A small network was shown many inputs. Here are its activations along a few directions, one row for each input.
In each table, some parts of the input vary, and every possible input appears once, in random order.
A made-up example of a description, with smaller parts first: ring(8) and (point or ring(11) or (values(3) and line(4))).
Shared parts are said once, and a part with two or three values counts as separate values.
In the rows, 128 means zero.

A family of inputs:
R1: [114 113 146 139 119  68 102 177 126 138 162]
R2: [124 144  88  89 183 145 141  66 163  76  65]
R3: [104 148 131 134 114 181  96  59 113  88 214]
R4: [142 105 128 103 179 138 183 101 142 161  69]
R5: [ 60 168  88 105  60  93 118 138 122  70 163]
R6: [173  98 128 110 147 134 186 102 132 140  17]
R7: [ 92 127 109 135  90  79  96 118 142  56 171]
R8: [161 154 141 149 130 186 101 186 118 191 196]
R9: [145  99 138 140 112 120  74 106 117 103 188]
R10: [ 78 150 149 162  96 112 125 239 115 177 148]
R11: [131 120 141 154 103 122  64  70 138  64 186]
R12: [ 75 132 121 109 108 178 123 163  96 171 178]
R13: [175 111 147 138 167  87 172 106 126 140  47]
R14: [ 82 153 149 159 120 188 119 202 116 205 164]
R15: [130 120 105 103 187 140 166  70 141 124  63]
R16: [190  97 124 168 120 136 102 202 109 154 186]
R17: [129 127 133 118 107 175  84  91 106 131 203]
R18: [198 118 159 147 126 136 217 128 167 166  17]
R19: [101 127 133 122 100  62  95 145 130 101 161]
R20: [174 121 149 147 136 108  77 133 115 143 194]
R21: [ 63 154 116  99  82  87 113 151 111 121 157]
R22: [141 132 128 131 124 170  99 132  95 169 205]
R23: [ 69 133 131 114 100 103 117 196  97 157 158]
R24: [ 51 172 102  87  91 159 121  92 120  98 186]
R25: [150 126 106 140 173 106 123  63 146  60  52]
R26: [ 54 152 109  90  99 158 123 121 112 141 182]
R27: [161 110 151 136 156 151 205 128 175 194  69]
R28: [210 101 171 155 147 106 192 144 147 151  50]
R29: [152 146  77 107 165 143 147  74 156  59  16]
R30: [163 124 105 106 164 136 163  84 143 106  18]
R31: [131 111 164 162 119  97 113 229 128 144 155]
R32: [171 103 132 139 173  91 136  77 131  97  52]
Changing only one part turns R22 into R8. The same change can be made to R1. Which row results?
Answer: R31
Describe the family of inputs behind these rows.
Answer: line(4) and (values(3) or ring(5))
Start at R16 and move only the line(4) part, one step at a time. The first step leads to R20. Which rows follow, in order?
Answer: R9, R11
Start at R21 and move only the ring(5) part, one step at a time. The first step leads to R26. Which rows follow, in order?
Answer: R17, R9, R19

A family of inputs:
R33: [102 163  76  85 177 162 114  48 131  68 116]
R34: [ 58 133 116  83  91 105 115 127 101 107 195]
R35: [178  95 143 132 155 144 174 120 141 179  61]
R36: [121 121 150 125 107 133  81  88 127 109 199]
R37: [ 28 183 120 115  65 168 130 241 105 208 223]
R38: [146 133 118 139 138 157 151  73 135 126  81]
R39: [166 139 170 179 115  56  84 159 142  75 166]
R40: [139 112 125 146 122 113 178 107 142 135  46]
R41: [128 141 105 115 145 161 133  61 137 102  87]
R42: [153 126 123 155  95  72  61 200 101 122 194]
R43: [117 146  99  97 134 134 141  84 134  76  73]
R44: [155  88 133 147 144  98 199 149 168 154  46]
R45: [191  86 164 146 191 138 185 152 124 208  49]
R46: [184 125 175 183 135 107  65 135 132  91 186]
R47: [115 137 144 105  99  91  94 126 128  85 180]
R48: [165  92 159 153 178  84 193 170 146 194  28]
R49: [143 125 105 115 123 126 174 109 135  92  65]
R50: [ 78 167  73  90 158 120 124  57 146  53  92]
R51: [ 76 134 131  95 105 143 100  94 102 139 206]
R52: [167 111 129 133 143 159 159 102 138 141  73]
R53: [ 52 150 130 112  90 230 125 241 103 206 239]
R54: [152 109 128 167 109 116  38 174  97 147 209]
Describe the family of inputs behind these rows.
Answer: values(2) and (point or line(4) or line(6))
Changing only the values(2) part turns R35 into R44. The same change can be made to R38. Which row results?
Answer: R49

A family of inputs:
R55: [111 142 125 128 122 148 106 139 126 138 182]
R56: [182  97 138 108 153 111 141  60 134 103  87]
R57: [169 100 124 137 174 143 178 134 140 177  38]
R58: [123 129 137 126 100 127 121 154 120 137 162]
R59: [165 125 131 144 168  68 168 132 156 108  43]
R60: [ 98 139 118 108 100 120 100 140 122 110 152]
R61: [132 121 124 107 150 137 198  70 142 128  42]
R62: [119 143 149 134 115 139 105 142 116 143 179]
R63: [115 140 123 128 102 132 115 135 116 145 168]
R64: [117 109 148 145 100 113 122 155 118 146 157]
R65: [117 119 149 151 118 133 113 156 120 138 174]
R66: [ 90 151 121 113 124 133  93 142 116 108 164]
R67: [106 129 107 118 107 129 114 141 118 117 160]
R68: [ 97 140 118 127 122 138  99 131 118 129 173]
R69: [179 135 107 147 167 149 145  89 157  92  39]
Describe the family of inputs behind these rows.
Answer: values(5) or (values(2) and line(5))
Which other rows does R62 become when the line(5) part takes its other values? List them by row number.
Answer: R55, R65, R66, R68
